[-73   9  31  41  11   7  38  43 -66  23  35  31 -72  37 -37  36   4 -72
  39  36  49 -70 -71]  V
[ 72 -47   5  -9 -48 -44 -38  -2  20   1 -18   3  72  -2  -3 -13 -53  72
 -11 -15  -4  74  19]  R
[ 32  28  -6 -85  26  29 -67 -24  82   9 -76  -4  31 -10  76 -80  50  31
 -83 -78 -34  27  29]  H
[ -4 -14  52   5 -13 -13 -19  54 -54  40  -8  50  -3  49 -45  -3 -24  -4
   2  -5  54   1  -3]  G
[-18 -81  63  -5 -81 -85 -71  59  47  72 -31  65 -19  65  72 -19 -57 -20
 -11 -25  58 -18 -19]  X
at: [-19  65]
X, 12
miss R: [-48   5  -3  -2   3  -2  74 -11 -47 -13 -38  -4  -9  72  19 -15 -44  72
   1 -53  72 -18]
[20]
shift -1: [-10  76 -80]
[-11  75 -81]
shift -1: [-14]
[-15]

[-38  55 -39  33 -28  51  54  47 -52 -21 -56  54 -15 -23]  C
[-61  20  58  52 -56  39 -38  35  77 -50  35 -39 -44 -52]  S
[-61  20 -33  52 -56  39 -38  35  77 -50  35 -39 -44 -52]  L
[ 76 -40 -48 -59  48 -55 -43 -48 -47  36  50 -41  28  41]  T
[ 45  58 -71  23  33  38 -60  46 -52  31  23 -60  33  33]  W
[-57  33  37  44 -25  37 -52  43  62 -12  -5 -53  -4 -18]  Y
shift +1: [-12]
[-11]
miss W: [ 58 -60 -52 -71  31  23  33 -60  33  46  23  33  38]
[45]
q: [-61  20 -33  52 -56  39 -38  35  77 -50  35 -39 -44 -52]
L

[ 42  35  31 -33 -34  25  39 -33 -37  11  34 -31  21  25  25 -33  29 -12
  30 -35 -33  35  28  39 -31 -32 -33  25 -29] -> K
[ 20 -33 -36 -21  38 -41  23  39  38  65 -33 -24 -43  38 -41 -21 -37 -31
  30  31 -20  26  34 -29 -22 -21 -22 -42  46] -> U
[ 20  40  37 -44  20  32  19  21  20  17  39 -61  24  15  31 -44  34 -44
  16  10 -44  18  16  42 -41 -43 -48  32  23] -> A
[ -1  25  25 -44 -25  25  -3 -25 -30 -18  25  38  34  -8  28 -45  30  59
  -6  -3 -46  -4  -7  24 -45 -45 -37  19 -32] -> J
[ 51  -1  -4 -13 -26  -9  51 -25 -26  38  -2 -21 -13  46 -10 -12  -7 -21
  49 -34 -12  51  48   3 -11 -12 -14  -9 -18] -> E
[-20  15  16 -32  50  15 -21  50  50   4  16 -30  12 -17  15 -32  15 -18
 -21  50 -31 -21 -19  13 -31 -31 -33  14  48] -> F
[ 41  34  31 -15 -43  26  38 -42 -45   6  34 -27  21  23  26 -14  28 -18
  30 -47 -15  35  27  38 -12 -14 -15  27 -37] -> D
[ 20   4   2 -45  40  -3  21  41  39  45   4 -53  -8  28  -3 -44   0 -39
  24  32 -44  22  26   6 -44 -44 -48  -5  47] -> M
shift +1: [-31]
[-30]
miss F: [-21  50 -21  15  13  48  15 -33 -19  50  16  15  14  15 -31  12 -31   4
 -32 -32 -31  50 -20 -17 -18  16 -21  50]
[-30]
shift -1: [-12  -7 -21  49]
[-13  -8 -22  48]
q: [ 49 -34]
E

[-25 -13 -41  45 -48 -25  45  44   3 -22 -24 -30 -17 -23 -26  46] = Q
[-25 -13 -41  45  43 -25  45  44   3 -22 -24 -48 -17 -23 -26  46] = N
[-25 -13 -41  45 -48 -25  45  44   3 -22 -24 -32  45 -36 -33  36] = P
[-52 -20 -50  42  33 -50  37  45  -5 -52 -51 -56 -26  52 -47  46] = Z
miss N: [ 45 -24 -48  46  43 -13 -22  45 -17 -25   3 -25 -26 -23 -41]
[44]
q: [  3 -22 -24 -48 -17 -23 -26  46]
N
shift +1: [-52 -20]
[-51 -19]

[  6   5 -50 -55 -18   6   9   6  17 -43 -60  24 -43 -40  24 -69 -23  49
  25] = vikos
[  1 -18  20  40 -28 -36  20  23  16  17  -6 -21  57   9 -12  32  -6   7
  11] = tul
[ 0 -5  5  9 -7 -9  7  6  5  4  0 -3 16  3 -5 10 -1  2 -2] = tapez
[ -5  -4  -6  -4  23  -5   3   8   4  -9 -15  -4   2  -8   6  -8  -3  13
  24] = nedin
miss nedin: [ 23  -4   4  -9  -6   6   8  -3  -8 -15   2  13  -8  -5  -4  -4  -5   3]
[24]
shift +1: [-18]
[-17]
q: [ 17  -6 -21]
tul
miss tul: [  1  32 -18  23  -6  16   9 -21   7  11  57  20  40 -36 -28  -6  20 -12]
[17]
q: [  6  17 -43]
vikos
shift -1: [-43 -60]
[-44 -61]
q: [8 4]
nedin

[-15 -41  56  29  28   0  61 -30  54  44] = nus
[-17  29  -4  29  49   6 -21  67  -7  35] = gose
[ 26  -8  84 -19  39  34  45  -7  86   8] = Baner
shift -1: [-19]
[-20]
shift +1: [-21  67]
[-20  68]
shift +1: [29 -4 29 49]
[30 -3 30 50]

[  7  20  33 -43  -5   9]  pusa
[-15 -20  -3 -41  -4   7]  rap
[-17  -3 -41  -4   5  56]  kov
q: [-20  -3 -41  -4]
rap
shift -1: [-41  -4]
[-42  -5]
shift +1: [-3]
[-2]

